A small network was trained on invented records. Each row is its activation on one of them, seen along a few directions.
After each row come some of the record's fields: Zek, Kasip, Zepi, Bur, Fumor, Zamot.
Not every record has every field; a missing one is written missing.
The largest differences between rows may come from other fields.
In the rows, zero is written as 500.
Strong random noise was added to every row along 12 fixed directions; ignore it. To show where, here is one row again and again, with new noise each time:
[520 620 484 656 619 523 325 608 855 558 765 600 621 564 490 588 385 495
 336 331 261 386 592 617 496 629 282 595 319 507 672 516]
[274 552 504 485 524 542 337 522 685 522 579 506 466 346 527 329 412 491
 418 670 399 376 519 660 539 497 295 520 331 572 611 591]
[147 657 457 574 293 518 459 500 522 542 609 451 385 591 280 553 480 399
 553 344 289 394 746 697 313 568 368 745 581 400 681 916]
[450 292 414 616 349 598 445 493 534 719 621 520 632 401 572 729 660 441
 630 450 353 508 378 684 587 564 231 408 674 612 324 631]
[640 424 525 437 370 410 457 432 490 424 588 327 461 719 571 567 345 457
 499 479 679 460 472 449 511 376 510 785 555 470 627 564]
[328 393 547 460 440 432 452 436 596 510 626 453 490 604 618 490 387 717
 444 551 628 408 479 575 477 411 503 659 665 563 551 581]
[320 481 517 593 363 681 888 582 459 578 478 859 495 453 106 530 680 499
 524 336 501 703 511 571 526 619 499 469 678 470 370 451]
[744 491 501 510 404 531 650 517 439 515 457 439 684 578 578 593 575 274
 545 419 429 691 291 294 620 776 628 333 332 486 388 399]
[861 495 472 707 614 370 517 739 493 446 621 484 420 672 623 609 353 259
 769 382 549 403 513 397 739 217 426 384 419 334 298 170]
[547 417 463 234 508 581 561 577 549 770 621 565 432 546 422 712 500 457
 586 408 593 444 411 630 694 484 349 594 386 443 573 558]
[170 523 474 709 431 536 333 572 657 422 710 491 304 351 338 181 291 345
 602 689 425 279 644 755 558 234  66 585 442 508 605 510]
[380 529 587 582 568 409 563 589 668 775 645 427 376 417 407 461 545 233
 730 635 478 407 370 576 632 403 377 424 368 521 363 342]
[569 507 497 603 739 526 304 377 598 307 632 437 705 422 784 259 332 819
 451 591 367 382 614 466 414 642 562 276 440 553 434 209]
[371 527 483 408 561 463 376 422 538 616 593 340 603 537 752 564 487 671
 560 483 337 375 528 545 421 704 591 389 472 504 470 626]

[136 426 517 741 541 548 614 531 534 477 645 657 496 396 378 215 448 644
 630 599 499 441 535 608 530 438 380 257 626 526 365 260]
{Zek: g2, Kasip: l1, Zepi: w1, Bur: h1, Fumor: c2, Zamot: v1}
[963 262 391 312 435 833 511 206 289 204 433 564 778 399 500 395 485 672
 285 504 648 757 460 374 505 679 500 542 538 560 557 322]
{Zek: g1, Kasip: l2, Zepi: w1, Bur: h2, Fumor: c2, Zamot: v1}
[651 419 508 306 449 550 783 650 465 626 534 695 492 711 405 662 479 446
 489 290 710 608 275 429 773 544 553 487 392 421 491 373]
{Zek: g1, Kasip: l2, Zepi: w2, Bur: h2, Fumor: c1, Zamot: v2}
[526 371 433 440 243 596 671 440 349 476 526 372 543 601 459 504 451 351
 585 539 594 697 430 344 560 556 494 483 571 421 520 524]
{Zek: g3, Kasip: l2, Zepi: w2, Bur: h2, Fumor: c2, Zamot: v1}
[781 747 457 572 758 376 369 721 506 438 372 634 511 647 693 880 493 552
 448 234 361 394 774 459 433 463 621 484 429 304 512 595]
{Zek: g3, Kasip: l1, Zepi: w2, Bur: h3, Fumor: c2, Zamot: v1}
[454 612 514 456 584 485 367 543 674 482 575 484 407 468 437 396 408 550
 338 554 486 454 626 533 425 361 438 693 449 493 635 573]
{Zek: g3, Kasip: l2, Zepi: w1, Bur: missing, Fumor: missing, Zamot: missing}
[401 585 484 661 344 575 682 799 560 180 532 844 399 685 253 283 208 344
 298 387 612 578 520 439 727 396 338 583 284 360 778 444]
{Zek: g2, Kasip: l1, Zepi: w1, Bur: h1, Fumor: c2, Zamot: v1}
[319 534 573 403 806 339 269 472 637 738 340 456 421 264 821 630 658 764
 409 839 514 347 540 638 393 337 551 453 608 628 356 624]
{Zek: g3, Kasip: l2, Zepi: w1, Bur: h1, Fumor: c2, Zamot: v1}
[497 421 575 317 704 483 569 421 418 456 326 546 422 362 624 396 537 789
 390 707 698 435 480 481 540 392 733 441 548 550 337 375]
{Zek: g3, Kasip: l1, Zepi: w1, Bur: h4, Fumor: c2, Zamot: v1}
[404 464 627 499 480 492 710 390 647 510 664 569 587 701 247 461 400 679
 378 420 695 568 433 435 426 694 599 660 539 495 737 320]
{Zek: g2, Kasip: l1, Zepi: w1, Bur: h3, Fumor: c2, Zamot: v1}
[592 441 498 286 410 601 681 439 390 555 258 628 403 431 330 656 658 497
 345 588 711 696 520 448 463 423 609 722 626 485 503 632]
{Zek: g3, Kasip: l2, Zepi: w2, Bur: h2, Fumor: c2, Zamot: v1}
[766 440 426 446 617 842 514 436 519 476 493 687 639 164 301 369 588 413
 404 581 390 649 474 571 609 661 256 374 277 571 458 238]
{Zek: g3, Kasip: l2, Zepi: w2, Bur: h2, Fumor: c2, Zamot: v1}
[507 148 454 521 216 702 360 210 531 494 679 317 796 369 622 370 522 513
 416 606 459 636 168 533 553 687 269 492 633 802 471 565]
{Zek: g1, Kasip: l2, Zepi: w2, Bur: missing, Fumor: missing, Zamot: missing}
[375 565 576 514 563 382 443 331 560 562 765 249 357 625 372 315 349 539
 664 493 552 291 618 562 352 381 549 701 529 468 582 410]
{Zek: g1, Kasip: l2, Zepi: w1, Bur: h2, Fumor: missing, Zamot: v1}
[520 703 538 431 593 413 475 466 451 312 314 456 475 624 540 495 440 647
 325 548 549 530 758 328 259 513 804 630 516 353 648 550]
{Zek: g3, Kasip: l2, Zepi: w1, Bur: h3, Fumor: c2, Zamot: v1}
[708 439 445 348 636 569 468 524 515 592 426 617 598 449 543 698 588 578
 456 475 503 549 475 544 562 607 441 452 419 513 540 463]
{Zek: g3, Kasip: l1, Zepi: w1, Bur: h1, Fumor: c2, Zamot: v1}
[293 691 471 752 586 579 602 667 562 394 535 698 353 444 231 357 412 422
 514 410 361 385 795 564 486 429 376 440 453 299 465 408]
{Zek: g1, Kasip: l2, Zepi: w2, Bur: h4, Fumor: c2, Zamot: v1}
[498 536 559 427 721 568 559 407 611 694 649 536 396 384 231 464 557 622
 527 477 500 426 678 611 362 428 515 616 576 482 459 321]
{Zek: g3, Kasip: l2, Zepi: w2, Bur: h4, Fumor: missing, Zamot: v1}
[389 432 604 578 477 471 458 453 815 651 634 554 594 377 476 523 592 543
 241 589 502 537 315 578 477 528 403 675 542 720 523 564]
{Zek: g3, Kasip: l1, Zepi: w1, Bur: h4, Fumor: c2, Zamot: v1}
[573 534 600 643 511 332 539 631 649 611 394 583 359 526 422 668 616 297
 423 588 666 514 455 516 519 194 456 737 586 514 496 527]
{Zek: g2, Kasip: l1, Zepi: w1, Bur: h2, Fumor: c2, Zamot: v1}
[622 572 428 368 630 467 474 628 416 413 341 730 449 598 653 750 488 778
 371 256 554 430 724 530 473 376 637 541 629 393 512 643]
{Zek: g1, Kasip: l2, Zepi: w2, Bur: h4, Fumor: c1, Zamot: v2}
[544 370 327 482 512 506 260 592 453 375 688 461 517 694 871 619 235 821
 560 312 460 299 642 548 595 302 425 449 638 433 457 612]
{Zek: g3, Kasip: l2, Zepi: w2, Bur: missing, Fumor: missing, Zamot: missing}
[620 439 438 545 337 723 540 494 407 397 492 592 524 433 260 485 495 265
 463 372 435 578 457 535 634 555 273 561 411 487 559 544]
{Zek: g1, Kasip: l2, Zepi: w2, Bur: missing, Fumor: missing, Zamot: missing}
[514 714 630 484 452 385 508 471 718 569 503 363 542 590 346 403 488 184
 321 563 460 581 368 381 433 736 554 687 160 551 791 513]
{Zek: g2, Kasip: l2, Zepi: w1, Bur: h2, Fumor: c1, Zamot: v2}
[598 336 460 396 498 454 551 356 314 556 463 287 483 515 670 522 517 532
 735 623 643 472 375 420 554 485 606 357 554 487 332 380]
{Zek: g1, Kasip: l2, Zepi: w1, Bur: h2, Fumor: c2, Zamot: v1}
[768 559 560 430 574 489 435 441 448 270 372 392 492 315 499 129 425 324
 469 791 636 588 385 357 565 440 510 459 205 606 616 172]
{Zek: g3, Kasip: l1, Zepi: w1, Bur: h1, Fumor: c1, Zamot: v2}
[460 314 427 402 346 702 631 396 299 410 545 483 570 584 475 431 358 585
 560 459 593 465 388 485 693 686 460 370 418 427 503 424]
{Zek: g1, Kasip: l2, Zepi: w2, Bur: h3, Fumor: c2, Zamot: v1}
[366 398 384 428 475 663 293 308 412 475 686 330 577 445 591 398 376 686
 567 437 313 319 611 641 421 644 355 431 533 493 543 655]
{Zek: g1, Kasip: l2, Zepi: w2, Bur: missing, Fumor: missing, Zamot: missing}
[577 470 444 569 465 400 528 700 507 403 507 523 639 696 842 561 412 540
 486 465 531 609 408 291 656 478 610 277 523 450 377 450]
{Zek: g3, Kasip: l1, Zepi: w1, Bur: h2, Fumor: c2, Zamot: v2}
[527 524 562 459 469 568 563 457 386 477 327 587 410 339 288 417 617 382
 478 573 541 561 444 551 500 498 464 565 450 535 525 520]
{Zek: g2, Kasip: l1, Zepi: w1, Bur: missing, Fumor: missing, Zamot: missing}
[519 605 498 578 569 421 598 704 538 445 490 561 522 595 565 458 427 401
 525 460 444 511 510 366 603 535 596 301 322 371 449 382]
{Zek: g3, Kasip: l1, Zepi: w1, Bur: h4, Fumor: c2, Zamot: v1}
[541 559 419 625 315 573 616 572 417 296 557 513 536 685 283 485 382 297
 515 309 421 638 607 382 502 599 442 562 427 342 646 487]
{Zek: g3, Kasip: l2, Zepi: w1, Bur: h3, Fumor: c2, Zamot: v1}
[333 310 490 270 435 666 758 736 660 658 553 976 499 526 337 556 478 726
 249 409 770 687 279 552 782 428 373 530 529 547 576 509]
{Zek: g2, Kasip: l2, Zepi: w1, Bur: missing, Fumor: missing, Zamot: missing}
[334 444 393 583 436 646 611 537 350 421 600 632 468 527 390 413 413 613
 649 382 463 428 621 591 577 547 394 335 567 372 459 464]
{Zek: g2, Kasip: l1, Zepi: w1, Bur: h2, Fumor: c2, Zamot: v1}
[581 442 548 539 462 526 404 374 634 474 545 516 506 397 398 436 520 524
 299 557 540 523 442 555 451 445 405 727 543 629 591 530]
{Zek: g1, Kasip: l2, Zepi: w1, Bur: missing, Fumor: missing, Zamot: missing}
[657 614 576 384 827 285 433 626 507 648 413 413 270 417 610 587 549 421
 732 624 608 294 499 557 583 225 558 436 334 440 368 338]
{Zek: g3, Kasip: l1, Zepi: w1, Bur: h3, Fumor: c2, Zamot: v1}
[507 692 418 273 738 298 266 661 532 583 648 214 410 742 845 476 225 492
 789 470 378 204 564 449 575 539 567 233 103 306 658 465]
{Zek: g2, Kasip: l2, Zepi: w2, Bur: h2, Fumor: missing, Zamot: v1}
[158 743 465 491 773 543 698 520 516 856 736 433 392 469 229 372 514 474
 953 428 226 311 718 555 415 771 581 115 264 241 396 252]
{Zek: g1, Kasip: l2, Zepi: w1, Bur: h2, Fumor: c2, Zamot: v2}
[643 517 429 440 307 451 547 669 376 406 243 521 643 626 813 685 541 347
 366 422 448 696 306 270 674 645 667 354 354 519 462 682]
{Zek: g3, Kasip: l2, Zepi: w1, Bur: h1, Fumor: c1, Zamot: v2}

Which values does each new row have?
[461 374 611 441 548 428 644 330 515 837 851 215 537 599 336 486 524 464
 900 417 534 435 309 484 481 632 569 442 534 522 401 218]
{Zek: g3, Kasip: l1, Zepi: w1, Bur: missing, Fumor: missing, Zamot: missing}
[584 719 425 506 542 490 304 662 473 300 394 477 478 450 654 431 397 308
 397 534 330 455 611 435 568 499 441 440 179 397 611 657]
{Zek: g3, Kasip: l1, Zepi: w1, Bur: h1, Fumor: c2, Zamot: v1}
[281 619 617 498 782 508 457 458 817 534 479 666 544 351 548 345 470 811
 157 671 486 424 571 531 416 616 590 504 409 589 557 408]
{Zek: g1, Kasip: l2, Zepi: w2, Bur: h2, Fumor: c2, Zamot: v1}
[650 605 440 473 678 588 435 534 612 595 533 547 634 443 514 620 585 513
 428 409 328 497 565 480 462 723 478 400 346 444 524 446]
{Zek: g2, Kasip: l2, Zepi: w1, Bur: h4, Fumor: c2, Zamot: v1}
[200 583 708 474 681 311 605 663 927 673 581 639 480 578 619 408 451 616
 157 607 620 445 218 455 679 478 677 539 281 638 491 437]
{Zek: g1, Kasip: l2, Zepi: w1, Bur: h2, Fumor: c2, Zamot: v1}
[640 480 514 609 605 352 195 494 677 528 470 514 565 555 774 846 538 603
 263 459 461 358 553 590 437 352 449 712 613 578 527 731]
{Zek: g1, Kasip: l2, Zepi: w1, Bur: h3, Fumor: c2, Zamot: v1}
[648 431 682 315 672 402 637 294 454 675 136 464 394 216 522 545 839 518
 425 845 753 594 309 430 451 428 790 568 590 660 244 378]
{Zek: g1, Kasip: l2, Zepi: w1, Bur: h4, Fumor: c2, Zamot: v1}
[611 461 547 369 625 578 692 471 629 784 602 588 559 537 324 694 607 528
 444 378 572 550 404 487 533 674 541 559 430 447 516 351]
{Zek: g1, Kasip: l2, Zepi: w1, Bur: h4, Fumor: c2, Zamot: v1}
[154 364 415 560 475 494 323 596 632 558 704 530 516 491 641 479 395 708
 586 574 475 340 505 716 538 347 242 404 631 578 543 581]
{Zek: g3, Kasip: l1, Zepi: w1, Bur: h3, Fumor: c2, Zamot: v1}
[327 701 567 474 662 388 430 523 509 624 451 497 328 441 460 495 593 536
 569 498 383 350 662 591 363 441 620 516 517 452 421 655]
{Zek: g2, Kasip: l1, Zepi: w1, Bur: missing, Fumor: missing, Zamot: missing}
[766 405 387 435 461 565 383 377 390 402 626 326 569 642 504 636 354 496
 549 372 528 456 625 469 480 504 401 663 482 393 659 505]
{Zek: g3, Kasip: l2, Zepi: w1, Bur: h3, Fumor: c2, Zamot: v1}
[613 682 470 628 396 464 460 617 464 176 381 511 488 575 573 428 397 292
 305 438 362 589 610 342 489 501 581 548 350 411 555 661]
{Zek: g3, Kasip: l1, Zepi: w2, Bur: h4, Fumor: c2, Zamot: v1}
[694 320 431 318 334 569 493 465 402 557 398 446 559 532 638 735 578 352
 432 506 615 614 303 471 650 474 417 607 523 540 509 707]
{Zek: g1, Kasip: l2, Zepi: w2, Bur: h2, Fumor: c2, Zamot: v1}
[380 308 514 200 453 605 577 525 573 679 395 726 544 333 509 531 626 601
 338 668 700 651 214 598 688 523 376 504 456 667 598 582]
{Zek: g2, Kasip: l1, Zepi: w1, Bur: h1, Fumor: c2, Zamot: v1}
[529 482 497 528 578 557 445 352 447 512 326 554 488 221 459 485 726 547
 486 663 489 570 626 590 328 401 475 546 713 581 367 510]
{Zek: g1, Kasip: l2, Zepi: w1, Bur: h2, Fumor: c2, Zamot: v1}
[580 421 482 350 627 488 499 691 520 483 346 677 492 398 797 504 514 683
 376 603 606 529 376 475 735 331 572 268 469 566 287 427]
{Zek: g3, Kasip: l2, Zepi: w2, Bur: h4, Fumor: missing, Zamot: v1}
[339 556 624 920 415 298 572 558 665 267 446 557 498 526 468 268 474 396
 379 681 567 634 419 353 422 350 576 506 615 612 446 330]
{Zek: g1, Kasip: l2, Zepi: w1, Bur: h3, Fumor: c2, Zamot: v1}
[279 580 469 171 384 487 399 424 405 414 442 379 444 676 640 498 378 686
 321 475 558 416 601 505 385 588 653 734 478 418 773 952]
{Zek: g2, Kasip: l1, Zepi: w1, Bur: h2, Fumor: c2, Zamot: v1}
[183 402 455 403 269 543 452 557 561 474 562 534 456 533 551 354 380 520
 417 538 539 484 390 609 639 435 346 546 501 588 619 744]
{Zek: g1, Kasip: l2, Zepi: w2, Bur: h2, Fumor: missing, Zamot: v1}
